A = [[12.554, -20.734, -20.331, 14.992, -17.094, 13.913, 13.809, 13.442], [2.145, -5.529, -6.405, 3.318, -2.955, 3.485, 3.432, 2.738], [-2.239, -23.748, -22.456, -8.763, -24.297, -2.970, -2.597, -4.981], [-24.009, 2.471, 0.984, -18.849, 4.333, -22.833, -22.782, -23.222], [-14.501, -10.112, -9.993, -21.966, -11.692, -15.421, -14.582, -18.183], [-7.833, 8.069, 5.516, 4.547, 13.669, -4.651, -5.145, -3.632], [-6.028, -2.147, -2.938, -13.398, -2.863, -6.300, -5.447, -9.154], [-17.357, 27.061, 23.085, -14.615, 29.215, -15.479, -14.676, -17.293], [11.550, -21.068, -20.393, 8.480, -19.289, 11.991, 12.229, 10.469]]
Indices start at 0.
row 0 col 0 => 12.554
row 5 col 7 => -3.632
row 2 col 0 => -2.239
row 5 col 1 => 8.069
row 8 col 0 => 11.550
row 0 col 4 => -17.094
row 6 col 7 => -9.154
row 1 col 2 => -6.405
row 6 col 6 => -5.447
row 0 col 1 => -20.734
row 8 col 6 => 12.229
row 7 col 1 => 27.061
row 2 col 2 => -22.456
row 8 col 3 => 8.480
row 3 col 0 => -24.009
row 0 col 6 => 13.809
row 2 col 1 => -23.748
row 7 col 5 => -15.479
row 6 col 3 => -13.398
row 4 col 2 => -9.993
row 1 col 3 => 3.318
row 5 col 3 => 4.547
row 3 col 6 => -22.782
row 7 col 4 => 29.215
row 6 col 4 => -2.863
row 8 col 2 => -20.393
row 0 col 7 => 13.442
row 0 col 3 => 14.992
row 1 col 4 => -2.955
row 5 col 0 => -7.833
row 4 col 1 => -10.112

W =
[[-2.11 -0.96  1.16  7.30]
 [ 1.54  1.70  4.30  5.29]
 [-5.48  4.33 -0.73 -1.26]
 [-2.94 -2.93  2.40  5.94]
 [ 5.85 -2.71 -0.13 -3.40]
 [ 2.58 -2.55 -5.15 -3.71]
 [ 1.20 -2.45 -5.26 -6.07]
 [-2.21 -2.33  2.95  5.76]
 [ 5.10 -3.45 -4.00  0.00]
 [ 0.96  1.50 -6.21 -1.13]
 [ 0.37  4.80 -3.48 -5.07]
 [-6.01 -0.97 -5.17 -1.98]]
W[-12,0]	-2.11
W[11,2]	-5.17
W[3,-1]	5.94
W[-10,-3]	4.33
W[10,-3]	4.80
W[:, -1]	[7.30, 5.29, -1.26, 5.94, -3.40, -3.71, -6.07, 5.76, 0.00, -1.13, -5.07, -1.98]
W[-3,2]	-6.21
W[11]	[-6.01, -0.97, -5.17, -1.98]
W[2,-4]	-5.48
W[9,3]	-1.13
W[:, -3]	[-0.96, 1.70, 4.33, -2.93, -2.71, -2.55, -2.45, -2.33, -3.45, 1.50, 4.80, -0.97]
W[:, -4]	[-2.11, 1.54, -5.48, -2.94, 5.85, 2.58, 1.20, -2.21, 5.10, 0.96, 0.37, -6.01]
W[-11,2]	4.30
W[-5,-3]	-2.33
W[2]	[-5.48, 4.33, -0.73, -1.26]
W[-7,1]	-2.55
W[:, 2]	[1.16, 4.30, -0.73, 2.40, -0.13, -5.15, -5.26, 2.95, -4.00, -6.21, -3.48, -5.17]
W[-7,2]	-5.15
W[-11,-4]	1.54
W[-4,-3]	-3.45
W[-3]	[0.96, 1.50, -6.21, -1.13]
W[-12,3]	7.30
W[-3,0]	0.96
W[4,-4]	5.85
W[-4,2]	-4.00
W[-11,-1]	5.29

a =
0.65	3.23	0.83	-1.37	0.85	-1.35	1.81	6.10	3.16	4.49
-1.14	2.95	-0.20	1.09	-1.42	-5.04	2.10	0.18	-0.40	4.15
0.68	-2.45	0.57	-0.12	0.21	3.49	-2.41	-0.75	5.11	2.52
Rows and columns are counted from 0.
(0, 0) => 0.65
(2, 0) => 0.68
(1, 8) => -0.40
(2, 2) => 0.57
(0, 7) => 6.10
(1, 9) => 4.15
(2, 6) => -2.41
(1, 5) => -5.04
(2, 7) => -0.75
(1, 7) => 0.18
(2, 5) => 3.49
(1, 2) => -0.20
(1, 3) => 1.09
(2, 1) => -2.45
(2, 9) => 2.52
(2, 4) => 0.21
(2, 3) => -0.12
(0, 8) => 3.16

arr = array([-1.81, -1.90, -2.03, -1.46, -0.21,  0.83,  1.17])
arr[-7] = -1.81
arr[1] = -1.90
arr[-2] = 0.83
arr[-5] = -2.03
arr[4] = -0.21
arr[-4] = -1.46

M =
array([[  0.7,   0.6,   0.7,  -2.7, -13.5,  -1.4,  -1.3,  14.5,  -9.2,
         10.9,   2.1, -18.3,  -9.2,  11.7],
       [  1.3,   1.9,   1.0,   4.2,   9.2,   2.6,   2.5, -16.5,   6.8,
        -13.0,   0.8,  20.3,   6.5, -13.6]])
Rows and columns are counted from 0.
(0, 0) => 0.7
(0, 13) => 11.7
(1, 12) => 6.5
(0, 5) => -1.4
(0, 7) => 14.5
(0, 1) => 0.6
(1, 10) => 0.8
(1, 2) => 1.0
(1, 6) => 2.5
(0, 8) => -9.2
(0, 10) => 2.1
(0, 6) => -1.3
(0, 3) => -2.7
(1, 7) => -16.5
(0, 12) => -9.2
(0, 2) => 0.7

m = -1.78	5.79	-6.65	-8.37	0.38	-1.86	-1.71	3.58
m[0] => -1.78
m[7] => 3.58
m[4] => 0.38

x = ((4.12, -3.55, 4.71, -4.23, 3.30, 2.95, -1.82, -1.37, 4.33, 1.60, 6.77, 6.60, 6.71, 6.01), (6.97, -0.64, -2.57, -5.03, -2.81, 3.91, 6.46, -6.01, -3.47, 3.03, 5.39, -5.94, -6.20, -3.75), (2.03, -2.60, 5.17, -6.03, 0.75, 2.67, 3.95, 6.95, 2.29, -1.93, -6.41, 2.32, -0.36, -5.86), (5.30, 3.17, -3.57, 0.85, -6.45, -4.64, -3.89, 2.43, -1.20, -6.68, 2.54, 2.42, 6.24, -1.31))
x[-4,0]: 4.12
x[-1,-12]: -3.57
x[:, -2]: [6.71, -6.20, -0.36, 6.24]
x[0,-10]: 3.30
x[2,12]: -0.36
x[0,-2]: 6.71
x[0]: [4.12, -3.55, 4.71, -4.23, 3.30, 2.95, -1.82, -1.37, 4.33, 1.60, 6.77, 6.60, 6.71, 6.01]
x[3,-11]: 0.85
x[-4,1]: -3.55
x[2,-13]: -2.60
x[:, 9]: [1.60, 3.03, -1.93, -6.68]
x[-2,9]: -1.93
x[-4,6]: -1.82
x[3,7]: 2.43
x[-4,13]: 6.01
x[3,4]: -6.45
x[3]: [5.30, 3.17, -3.57, 0.85, -6.45, -4.64, -3.89, 2.43, -1.20, -6.68, 2.54, 2.42, 6.24, -1.31]
x[2,6]: 3.95
x[-2,2]: 5.17
x[-4,-3]: 6.60
x[:, 5]: [2.95, 3.91, 2.67, -4.64]
x[-3,-3]: -5.94
x[:, 0]: [4.12, 6.97, 2.03, 5.30]
x[3,12]: 6.24
x[-2,13]: -5.86
x[-2,-4]: -6.41

data =
-0.24	-1.41	2.13	-2.80	1.28	-6.06
-0.22	-0.75	-0.21	-0.41	1.61	-6.45
-0.27	-1.10	2.43	-2.85	1.33	-3.33
-1.14	0.54	-0.76	-2.11	2.30	-7.06
-1.11	-1.23	-0.33	-0.99	2.53	-6.53
0.66	-1.43	3.67	-1.99	1.87	-4.10
-1.00	-0.86	-1.05	-0.51	2.78	-6.25
-1.10	-0.36	0.09	-1.06	1.98	-7.34
-0.61	-1.53	0.30	-1.01	2.68	-5.97
-1.44	0.17	-1.31	-0.58	2.48	-7.21
-0.60	-2.54	1.60	-2.18	1.31	-5.10
0.66	-0.97	2.54	-1.66	1.84	-4.61
-0.32	-2.01	1.74	-2.23	2.47	-5.01
data[0,0]: -0.24
data[9,3]: -0.58
data[1,0]: -0.22
data[6,5]: -6.25
data[7,2]: 0.09
data[5,0]: 0.66
data[:, 5]: [-6.06, -6.45, -3.33, -7.06, -6.53, -4.10, -6.25, -7.34, -5.97, -7.21, -5.10, -4.61, -5.01]
data[10,0]: -0.60
data[:, 0]: [-0.24, -0.22, -0.27, -1.14, -1.11, 0.66, -1.00, -1.10, -0.61, -1.44, -0.60, 0.66, -0.32]
data[6,3]: -0.51
data[1,3]: -0.41
data[2,3]: -2.85
data[3,0]: -1.14
data[9]: [-1.44, 0.17, -1.31, -0.58, 2.48, -7.21]
data[:, 4]: [1.28, 1.61, 1.33, 2.30, 2.53, 1.87, 2.78, 1.98, 2.68, 2.48, 1.31, 1.84, 2.47]
data[5,4]: 1.87
data[7,4]: 1.98
data[9,5]: -7.21
data[5,3]: -1.99
data[3,4]: 2.30
data[9,1]: 0.17
data[5,1]: -1.43
data[10,3]: -2.18
data[7,3]: -1.06
data[3,1]: 0.54
data[8,5]: -5.97
data[0,1]: -1.41
data[0,4]: 1.28
data[12,4]: 2.47
data[4,5]: -6.53
